These are the activations of a small neural network, seen along a few directions. Each row is one input.
Each table varies a few parts of the input and shows all the possible inputs, shuffled.
Descriptions start from the smaller parts, as in this example, which fits no table here: ring(5) and (point or ring(11) or (values(2) and line(6))).
Shared parts are said once, and a part with two or three values counts as separate values.
In the rows, 128 means zero.

Other details of the inputs vary at random and push rows far along two fixed directions, the same in every table; ignore that.

A family of inputs:
R1: [126 135 121 142 165 122 140 229 103 114 159 151 106 166]
R2: [133 134 123 144 159 117 139 239  91 115 162 160 108 145]
R3: [126 161 104 106 140 176 102 132 109 135 116 115 138 117]
R4: [113 115 137 138 118 110 142  95 148 127 107 124 125 129]
R5: [126 112 134 135 111 119 138  93 151 128 131 124 117 115]
R6: [132 137 122 141 159 123 141 231 103 113 162 150 106 161]
R7: [131 116 143 132 106 112 143  97 145 128 119 129 131 129]
R8: [116 165 105 124 141 164 122 138 120 156 123 128 160 141]
R9: [119 114 142 133 115 106 142  93 142 131 114 126 133 136]
R10: [140 162 107 102 149 160  96 128 111 140 124 114 159 139]
R11: [131 165 102 110 140 169 105 133 113 137 106 113 144 130]
R12: [118 115 137 137 114 115 142  97 150 125 109 128 124 127]
R13: [119 103 137 131 116 112 135  93 149 131 129 118 130 129]
R14: [120 159  98 107 149 176 104 126 112 136 114 111 141 130]
R15: [121 157  95 109 154 168  98 124 108 144 120 106 140 130]
R16: [131 106 143 128 104 118 132  99 148 130 133 126 127 114]
R17: [126 168 107 119 129 171 121 145 119 155 126 136 159 125]
R18: [133 106 142 135 104 114 129  99 140 131 133 130 131 106]
R19: [146  82 164 151 139  55 158 190 130  83 169 148  81 153]
R20: [130  79 161 154 138  58 164 184 127  87 151 151  76 161]
R21: [116 159  98 108 153 172 104 125 109 138 112 107 143 132]
R22: [120 113 136 134 110 123 144  96 151 121 123 124 119 117]
R23: [126 112 138 134 108 119 135  96 147 129 130 128 116 107]
R24: [131 164 107 109 137 168 103 136 110 138 105 118 141 122]
R25: [133 115 147 136 103 109 137  99 134 131 118 138 134 112]
R26: [138 163 111 104 136 165 102 135 103 142 112 120 149 129]
R27: [142 115 149 134 108 104 130  97 139 130 131 136 141 109]
R28: [131 106 138 130 107 118 136  96 151 128 134 121 128 122]
R29: [140 125 128 127 180 100 120 220  91  98 159 132 103 169]
R30: [119 109 133 135 117 118 137  91 150 128 128 124 118 120]
R31: [121 113 140 139 106 119 138  98 140 124 122 133 122 101]
R32: [147 163 114 102 141 160  95 134 108 140 127 118 156 126]
R33: [124 103 137 130 112 116 135  94 151 129 131 122 129 127]
R34: [127 111 137 140 108 115 132  96 140 131 130 132 120  98]
R35: [126 117 142 141 104 112 137 102 140 127 111 136 127 106]
Description of these inputs: line(5) and (point or ring(6)).
- The inputs of R22 and R31 match in every part but the line(5) part. If R6 is changed in the same way as R22 into R31, which row does it become? => R2
- Which other rows agree with R33 in the line(5) part? List them by row number. => R1, R10, R12, R14, R20, R30
- Change only the ring(6) part in R21. List by row number the other rows that result. => R4, R9, R13, R15, R29

A family of inputs:
R36: [148 148 122 136 162 123 125 220 100 113 163 147 110 147]
R37: [140  94 168 168 117  57 174 168 150 100 161 166  92 137]
R38: [140 180  76  82 188 197  62 167  72 141 132  92 150 143]
R39: [112  97 167 162  84  87 178  91 169 133 123 160 135 118]
R40: [122 109 134 135 127 114 132 124 135 113 126 125 101 116]
R41: [129 150 131 127 101 140 136  87 151 154 118 138 164 112]
R42: [134 105 138 129 154  95 127 166 112 103 144 125  99 149]
R43: [145  92 156 134 121  85 139 146 126 101 137 137 103 135]
R44: [123  97 131 141 156  97 133 167 122  96 149 128  82 137]
R45: [140  95 146 133 140  85 130 166 118 100 148 130  98 145]
R46: [113 116 131 126  81 141 130   5 178 150  97 110 148  80]
R47: [113 169 105 122 101 178 119  74 131 188  97 131 189 111]
R48: [129 224  58  85 175 246  66 178  67 173 123 113 189 132]
R49: [137  69 161 147 133  59 147 167 131  89 161 136  79 144]
R50: [126  76 158 156 136  62 160 177 131  80 145 145  61 136]
R51: [129 166 110 114 107 173 117  74 145 169 120 124 180 103]
R52: [105  85 146 151 113  94 176 114 174 113 139 130  97 153]
R53: [126 114 135 136 139 107 135 153 121 104 120 131  99 130]
R54: [117 128 135 140 116 130 144 131 138 140 135 145 140 123]
R55: [134 118 137 114  87 137 116  41 156 146 112 113 154 100]
R56: [123  85 141 146 155  76 142 161 123  90 157 129  78 145]
R57: [122 166  86 106 193 174 110 232  86 118 141 115 111 188]
R58: [154 176  89  84 175 186  68 197  62 128 130 110 140 146]
R59: [119 142 136 135  99 135 145  97 147 147 111 141 163 116]
R60: [117 137 120 119 124 138 114  57 139 141 103 107 148 117]
R61: [125 129 133 115 105 134 119  35 150 150  96 105 164 112]
R62: [111 109 154 151  75 109 164  62 179 144 124 143 150 101]
R63: [142 125 130 118 148 117 112 160 105 114 131 121 123 145]
R64: [145 231  43  56 215 249  24 194  36 156 119  80 173 150]
R65: [121  82 167 170 128  60 180 204 134  95 163 172  84 148]
R66: [136 102 149 128 101 107 137 100 141 118 124 128 115 114]
R67: [116  81 165 166  93  75 181 118 170 115 152 155 113 117]
R68: [149 148 131 139 155 113 133 212 104 111 150 152 116 150]
R69: [114  84 153 148 119  77 149  86 155 109 133 126 101 125]
R70: [127 130 133 122  94 143 124  58 148 139  99 115 139  96]
R71: [122 111 143 130  80 129 134  37 166 139 104 116 132  88]
R72: [129 161 114 106 102 177 104  53 134 154  82 106 165  97]
R73: [114 107 134 142 148 102 162 185 137 101 140 136  88 178]
R74: [128 142 131 129 104 138 137  94 150 152 127 137 156 112]
R75: [120  78 151 155 141  68 152 158 136  87 147 136  70 138]
R76: [123 178  84 104 187 179 109 216  86 124 121 116 127 187]
R77: [153 158  92  91 173 176  74 196  71 123 146 110 128 141]
R78: [117 144 119 116 118 145 114  40 141 147  91 105 161 114]
R79: [129 105 135 143 169  86 136 205 103  84 141 136  76 155]
R80: [125 118 142 149 134 100 154 193 122 110 149 156 112 141]
R81: [110 148 111 131  87 166 130  50 150 186 108 128 183 101]
R82: [117 129 124 145 123 127 142 154 119 148 137 147 133 134]
R83: [139 167  98  88 115 199  83  67 120 160 106  99 169  98]
R84: [146 155 114 129 148 142 119 176 113 130 155 138 132 131]
R85: [118  80 157 155 118  69 158 110 154 100 129 135  88 126]
R86: [148 164  87  91 184 176  70 198  68 126 145 103 134 148]
R87: [135  80 151 149 141  79 149 195 119  80 161 140  57 132]
R88: [149 172  97  91 159 178  83 175  74 128 116 113 138 135]
R89: [106 137 134 142  63 142 150  19 169 186  86 139 189 100]
R90: [123 138 146 136  74 128 152  33 177 162 101 140 177  99]
R91: [131 138 125 105  83 163 109  26 152 157  99 108 163  90]
- The inputs of R83 and R66 match in every part but one. If R67 is changed in the same way as R83 into R66, which row does it become? => R80
- The inputs of R69 and R56 match in every part but one. If R57 is changed in the same way as R69 into R56, which row does it become? => R52
- What do these inputs look like to the network? => line(4) and (point or line(5) or ring(8))
- Start at R85 and move only the ring(8) part, one step at a time. The first step leads to R60. Which rows follow, in order? => R42, R45, R58, R66, R70, R50
- Start at R38 and move only the line(4) part, one step at a time. The first step leads to R64. Which rows follow, in order? => R42, R61

A family of inputs:
R92: [136 108 150 120  82 122 119  45 152 149 119 123 163  89]
R93: [124 129 121 130 108 148 138 116 143 145 142 130 124 105]
R94: [125 158 111 105 126 170 105  65 147 139  98 101 151 109]
R95: [109 115 147 159  94  98 160  58 167 155 109 142 154 130]
R96: [147 148 121 126 138 145 121 160 118 122 155 139 130 114]
R97: [143 155  99  88 175 167  72 160  71 119 120  98 134 141]
R98: [121 186  90 124 151 181 105 179  83 154 133 139 154 114]
R99: [130 159 108 102 152 163 106 127 120 126 117 106 151 145]
R100: [133 106 156 145 111  82 156  96 167 126 138 132 129 141]
R101: [ 97 132 124 143 116 134 144  69 150 144  91 127 135 107]
R102: [107 112 119 131 124 135 135 102 148 120 112 115  94 127]
R103: [136 170  86 105 171 170 103 185  91 142 137 116 133 171]
R104: [112 153  93  96 127 188 107  86 132 151 101  93 158 134]
R105: [158 111 132 129 190  76 113 251  67  89 170 140  76 172]
R106: [113 103 144 133  81 125 154  65 178 149 128 131 144 119]
R107: [152  92 187 159  96  55 180 196 126  84 121 176  80 137]
R108: [136  81 150 139 139  77 124 146 117  82 136 121  67 122]
R109: [161 162  96 105 159 172  70 189  67 134 147 121 136 105]
R110: [103 110 136 146 127 107 153 122 139 121 116 134 128 141]
R111: [135  65 181 162 122  41 176 188 155  80 178 162  81 150]
R112: [108 131 138 141  99 132 146  84 149 157 119 140 165 116]
- What do these inputs look like to the network? => point or (line(4) and line(5))
- Start at R109 and move only the line(5) part, one step at a time. The first step leads to R92. Which rows follow, in order? => R105, R97, R108

A family of inputs:
R113: [129 132 126 124 138 131 131 145 131 128 143 127 137 148]
R114: [128 178 112 102  85 185 108   9 156 184  73 110 208 102]
R115: [145 125 134 118 132 121 114 142 112 126 136 127 133 133]
R116: [122  47 183 173  70  47 182  57 197 113 150 147  93  96]
R117: [135 134 130 129 131 129 120 147 111 119 125 133 121 109]
R118: [116 138 122 137 138 128 140 150 125 137 127 137 139 152]
R119: [114 118 117 124 146 133 124 128 122 110 117 110  98 134]
R120: [122 131 120 129 133 143 131 149 130 127 143 131 121 128]
R121: [121 125 118 116 156 127 117 135 120 115 117 106 114 155]
R122: [130 139 126 132 126 136 131 151 119 126 122 137 118 122]
R123: [108 138 117 140 134 140 142 153 124 137 128 141 124 132]
R124: [140 123 127 123 126 133 114 146 111 123 136 129 119 112]
R125: [140 129 126 122 141 121 117 138 122 129 149 123 132 139]
R126: [141 135 135 123 137 118 119 143 113 121 125 133 135 131]
- What do these inputs look like to the network? => values(2) and (point or ring(6))
- The inputs of R123 and R118 match in every part but the values(2) part. If R124 is changed in the same way as R123 into R118, which row does it become? => R115
- Change only the values(2) part in R119. List by row number the other rows that result. => R121
- Change only the values(2) part in R122. List by row number the other rows that result. => R114
